These are the activations of a small neural network, seen along a few directions. Each row is one input.
In each table, some parts of the input vary, and every possible input appears once, in random order.
A made-up example of a description, with smaller parts first: values(2) and (point or ring(11) or (line(4) and ring(5))).
Shared parts are said once, and a part with two or three values counts as separate values.

Other details of the inputs vary at random and push rows far along two fixed directions, the same in every table; ignore that.

A family of inputs:
R1: -59; -81; 18; 23; -24; 43; 53; 37; 32; 17; 47; 64; 60; -8; -26
R2: 504; 377; -710; 199; 0; -191; -281; -383; 416; -293; -394; -119; 123; -436; -51
R3: -22; -33; 85; 70; -19; 20; 68; -57; -7; -28; -4; 63; 92; 18; -49
R4: -110; -50; -21; 5; -44; 44; 30; 35; 37; -14; -4; 74; 13; -37; 11
R5: -75; -63; 30; -61; -21; 55; -33; 88; -23; 46; -60; -79; -51; 30; 25
R6: -18; 10; 73; -4; 6; 49; -3; 5; -32; 21; -100; -90; -39; 36; 19
R7: -128; -31; -32; -100; -8; 78; 41; -149; 3; 34; 100; 105; -119; 42; 135
R8: -146; -34; 3; -23; -45; 51; 2; 73; 18; -9; -12; 18; -16; -27; 34
R9: 28; -85; 55; 59; -9; 27; 32; -44; -15; 27; 8; 19; 88; 55; -90
R10: -106; -31; 2; -29; -19; 51; -23; 117; 8; 3; -40; -73; -10; -8; 43
R11: -66; -2; 60; 58; -34; 35; 46; -27; -4; -53; -40; 46; 75; 2; -15
R12: -30; -20; 33; -19; 7; 20; -46; 92; -23; 47; -48; -118; 1; 41; 0
R13: 5; -78; 67; 25; -7; 34; 73; -42; -21; 36; 21; 85; 1; 43; -60
R14: 46; -4; 114; 4; 43; 5; 7; 9; -70; 30; -20; -68; 5; 76; -22
R15: -127; -17; 71; 31; -41; 46; 4; 57; -26; -15; -6; -13; 40; 15; 6
R16: -86; -2; 52; 10; -17; 16; -25; 85; -40; -9; -25; -70; 14; 19; 15
R17: -44; -74; 68; 80; -34; 41; 47; -36; 2; 5; 10; 50; 92; 25; -55
R18: 60; -29; 106; 37; 37; 22; 31; -34; -52; 21; -2; -15; 35; 63; -49
R19: -48; -68; 15; 30; -35; 38; 53; -41; 41; 6; -1; 111; 18; -19; -18
R20: 0; 39; 89; 3; 34; 16; -10; 22; -63; 11; -64; -94; -6; 36; 11
R21: -116; 8; 38; 16; -38; 52; 24; 15; 3; -23; -35; 27; -38; -13; 32
R22: 337; 441; -175; -140; 219; -807; -7; 607; -205; -30; 893; 264; 34; -182; -64
R23: 44; -49; 80; 49; 3; 10; 56; -61; -28; -3; -3; 32; 88; 55; -82
R24: -105; -7; 55; -7; -24; 53; 10; 51; -23; -2; -56; -29; -61; 16; 42
R25: -17; -124; 25; -7; -19; 47; 50; 2; 8; 46; 31; 63; 21; 32; -63
R26: -96; -22; 32; 38; -41; 49; 58; -14; 8; -19; -21; 96; -10; -16; 10
R27: 171; 490; -185; -184; 190; -767; -27; 698; -202; -78; 869; 234; -25; -237; 57
R28: -92; -19; -37; -31; -27; 43; -42; 69; 26; -10; -72; -56; -41; -33; 41
R29: -32; 6; -58; -150; 14; 79; -52; -149; -14; 66; 1; -73; -173; 62; 149
R30: -101; -38; -8; 14; -45; 50; 33; -2; 34; -15; -31; 92; -1; -32; 19
R31: -99; 7; -62; -134; -2; 85; -34; -129; 6; 32; 18; -28; -168; 38; 166
R32: -30; -94; 15; -104; 20; 71; 70; -175; -22; 90; 141; 92; -107; 111; 68
R33: -14; -104; 53; -49; -4; 55; -15; 84; -22; 68; -20; -82; -6; 73; -12
R34: -1; -99; 35; 2; -17; 40; 51; -31; 7; 41; 12; 84; 9; 29; -53
R35: 464; 372; -564; 210; 16; -145; -215; -434; 340; -296; -402; -80; 104; -392; -37
R36: -108; 28; 112; 36; -5; 49; 35; 22; -37; -27; -19; 10; 19; 6; 20
R37: -7; -114; 33; 1; -6; 47; 51; 37; 4; 49; 49; 36; 53; 39; -63
R38: 622; 325; -686; 136; 30; -202; -297; -438; 380; -246; -399; -133; 43; -388; -65
R39: 45; -78; 62; 37; 2; 26; -5; -13; -37; 34; -7; -41; 59; 71; -67
R40: -54; -59; 63; 51; -28; 42; 80; -49; 7; 7; 10; 113; 7; 5; -25
R41: -4; -9; 82; 88; 6; 32; 67; -86; 5; -21; -16; 71; 70; -2; -39
R42: -86; 5; 89; 5; -14; 36; 1; 45; -45; -35; -70; -66; 18; 30; 19
R43: 44; -25; 77; 1; 15; 33; 6; -24; -28; 33; -70; -67; -25; 65; -16
R44: -93; -78; 11; -84; 0; 79; 74; -180; 1; 64; 135; 125; -103; 73; 101
R45: 5; -88; 13; -52; -10; 41; -35; 42; -6; 53; -46; -66; -36; 45; -13
R46: -48; -73; -15; 22; -32; 34; 37; -12; 49; 4; 16; 84; 29; -32; -28
R47: -135; 6; -44; -122; -10; 80; -4; -135; 4; 25; 73; 43; -145; 27; 155
R48: -87; -30; 40; 59; -42; 36; 28; 15; -4; -21; -2; 42; 71; 2; -17
R49: 57; -50; 86; 29; 9; 18; 18; -38; -45; 4; -29; -29; 60; 71; -58
R50: 55; -37; 82; 23; 21; 20; 40; -29; -29; 28; -1; 1; 3; 54; -41
R51: 23; -60; 76; 1; 3; 15; -26; 31; -58; 46; -27; -87; 26; 87; -38
R52: 17; -77; 49; -9; 8; 38; -37; 49; -16; 66; -46; -107; 17; 82; -37
R53: 41; -86; 33; 20; 10; 32; -10; 19; 1; 53; -5; -50; 47; 63; -63
R54: -87; 9; 73; 15; -12; 65; 16; 20; -13; -12; -89; -51; -35; 13; 36
R55: -99; -25; 30; 5; -15; 51; -32; 97; 4; 13; -58; -90; 7; 20; 18
R56: 27; -49; 116; 59; 23; 39; 73; -65; -38; 20; 7; 46; 62; 55; -70
R57: -116; -10; 20; 20; -31; 45; -12; 77; 21; -4; -17; -28; 32; -6; 8
R58: -53; -27; 35; -59; -16; 31; -29; 70; -32; 41; -57; -51; -63; 25; 36
R59: 22; -107; 10; -21; -9; 47; -6; 12; 5; 43; -6; -10; -6; 35; -41
R60: 18; -64; -11; -123; 30; 59; 17; -162; -23; 84; 116; 26; -132; 106; 92
R61: -97; -40; -20; 17; -33; 52; 29; 58; 40; -13; 6; 38; 44; -31; 11
R62: -116; 6; 96; 20; -30; 42; 25; 28; -34; -45; -33; 1; 43; 14; 12
R63: -59; -49; 30; -52; -7; 50; -32; 113; -22; 47; -43; -103; -19; 31; 25
R64: -79; -9; 53; 62; -30; 71; 64; -52; 22; -27; -60; 63; 19; -13; 3
R65: 21; -47; 67; -19; -1; 34; 3; 2; -35; 46; -48; -48; -54; 73; -11
R66: -82; 26; 109; 18; 12; 42; 15; 47; -52; -15; -48; -53; -6; 24; 27
R67: -16; 13; 91; -12; 8; 7; -15; 39; -69; -1; -65; -102; 15; 55; 3
R68: 28; -75; 70; 13; -3; 49; 33; -31; -25; 40; -16; 8; -24; 66; -38
R69: -103; 19; 65; 33; -24; 64; 33; -8; 6; -28; -59; 10; -11; -13; 27
R70: 10; -116; 42; -18; -1; 56; 10; 55; -8; 56; 20; -30; 25; 58; -40
R71: -15; -28; 59; 81; -13; 50; 78; -99; 34; -12; -37; 76; 39; -7; -33
R72: 1; -74; 51; -56; -10; 26; -14; 42; -30; 58; -29; -28; -51; 61; -1
R73: 557; 349; -693; 211; 17; -206; -268; -422; 420; -268; -363; -107; 141; -424; -88
R74: -50; -14; 70; -31; -7; 41; -4; 49; -55; 37; -62; -57; -70; 43; 27
R75: -37; -24; 73; -3; -5; 30; -37; 58; -62; 33; -56; -115; 11; 61; -4
R76: 32; -58; 74; 54; 5; 48; 74; -89; 1; 21; -24; 49; 32; 39; -65
R77: -102; -21; 1; -25; -36; 61; -25; 44; 14; -3; -95; -33; -54; -12; 52
R78: 173; 507; -176; -193; 183; -793; -21; 664; -216; -82; 863; 295; -71; -245; 69
R79: 29; -38; 110; -9; 11; 9; 0; 11; -70; 19; -44; -77; 28; 92; -31
R80: 15; -40; -28; -149; 23; 59; -24; -152; -24; 88; 58; -40; -160; 105; 117
Each input here is: ring(8) and (point or ring(9)).
- Changing only the ring(8) part turns R19 into R78. The same change can be made to R17. Which row results? => R15
- Changing only the ring(8) part turns R54 into R43. The same change can be made to R16. Which row results? => R51
- A walk changes only the ring(9) part. It starts at R67 and steps to R75. List the rest of the walk in order. => R12, R63, R5, R58, R74, R6, R20
- List by row number the other rows that have the ring(8) part in common with R34. => R9, R13, R22, R23, R25, R32, R37, R56, R76
- Change only the ring(8) part in R60. List by row number the other rows that result. => R7, R29, R31, R32, R44, R47, R80
- Change only the ring(9) part in R30. List by row number the other rows that result. => R2, R4, R11, R26, R35, R48, R61, R64

A family of inputs:
R81: 419; 426; -467; 151; 51; -476; -203; 204; 179; -270; -10; -52; 207; -417; -124
R82: -147; 96; 162; -402; 141; -346; 31; 591; -357; 181; 761; 112; -309; 145; 202
R83: 279; 146; -272; -224; 143; -462; 55; 74; -64; 78; 763; 374; -132; -77; 40
R84: -550; -539; 868; 49; -84; 455; 279; 255; -342; 262; -17; -56; 128; 520; -130
R85: -41; -124; -392; 33; -145; 480; -193; -644; 406; -81; -726; -257; -116; -97; 164
R86: -799; -564; 790; -206; -108; 572; 390; 21; -334; 324; 195; 206; -202; 543; 189
R87: 218; 339; -173; -311; 185; -482; -79; 271; -173; 39; 579; 42; -262; -50; 170
R88: 497; 146; -492; 290; -56; 81; -330; -388; 379; -238; -834; -409; 185; -293; -173
R89: 33; -497; 140; 296; -136; 498; 123; -430; 218; 62; -500; 8; 286; 139; -296
R90: 89; -64; -254; 73; -86; 450; -112; -824; 300; -54; -662; -187; -120; -26; 125
R91: -214; 78; 335; -391; 150; -332; 142; 501; -460; 211; 900; 215; -258; 249; 203
R92: 104; 310; -279; -300; 123; -443; -138; 338; -83; 24; 492; 55; -222; -140; 189
R93: -42; -177; -3; 385; -178; 423; -3; -427; 289; -147; -747; -115; 248; -80; -176
R94: 61; 377; -240; -164; 93; -456; 1; 167; -61; -66; 561; 287; -169; -177; 171
R95: 617; 443; -421; 142; 125; -471; -229; 59; 115; -217; -102; -179; 149; -300; -156
R96: 222; 348; 30; 82; 130; -561; 74; 408; -160; -147; 475; 240; 175; -172; -136
R97: -779; -578; 874; 71; -147; 472; 366; 453; -315; 226; 74; 116; 148; 403; -107
R98: 195; -86; -66; 368; -90; 348; -71; -558; 287; -139; -798; -242; 232; -72; -184
R99: 509; 414; -525; 146; 56; -429; -289; 117; 211; -238; -178; -174; 188; -408; -144
R100: -669; -494; 386; -88; -168; 678; 185; -188; -34; 189; -226; 16; -156; 309; 175
- Describe the family of inputs behind these rows. => values(2) and (point or ring(9))
- Changing only the values(2) part turns R83 into R89. The same change can be made to R94. Which row results? => R93
- Change only the values(2) part in R96. List by row number the other rows that result. => R86
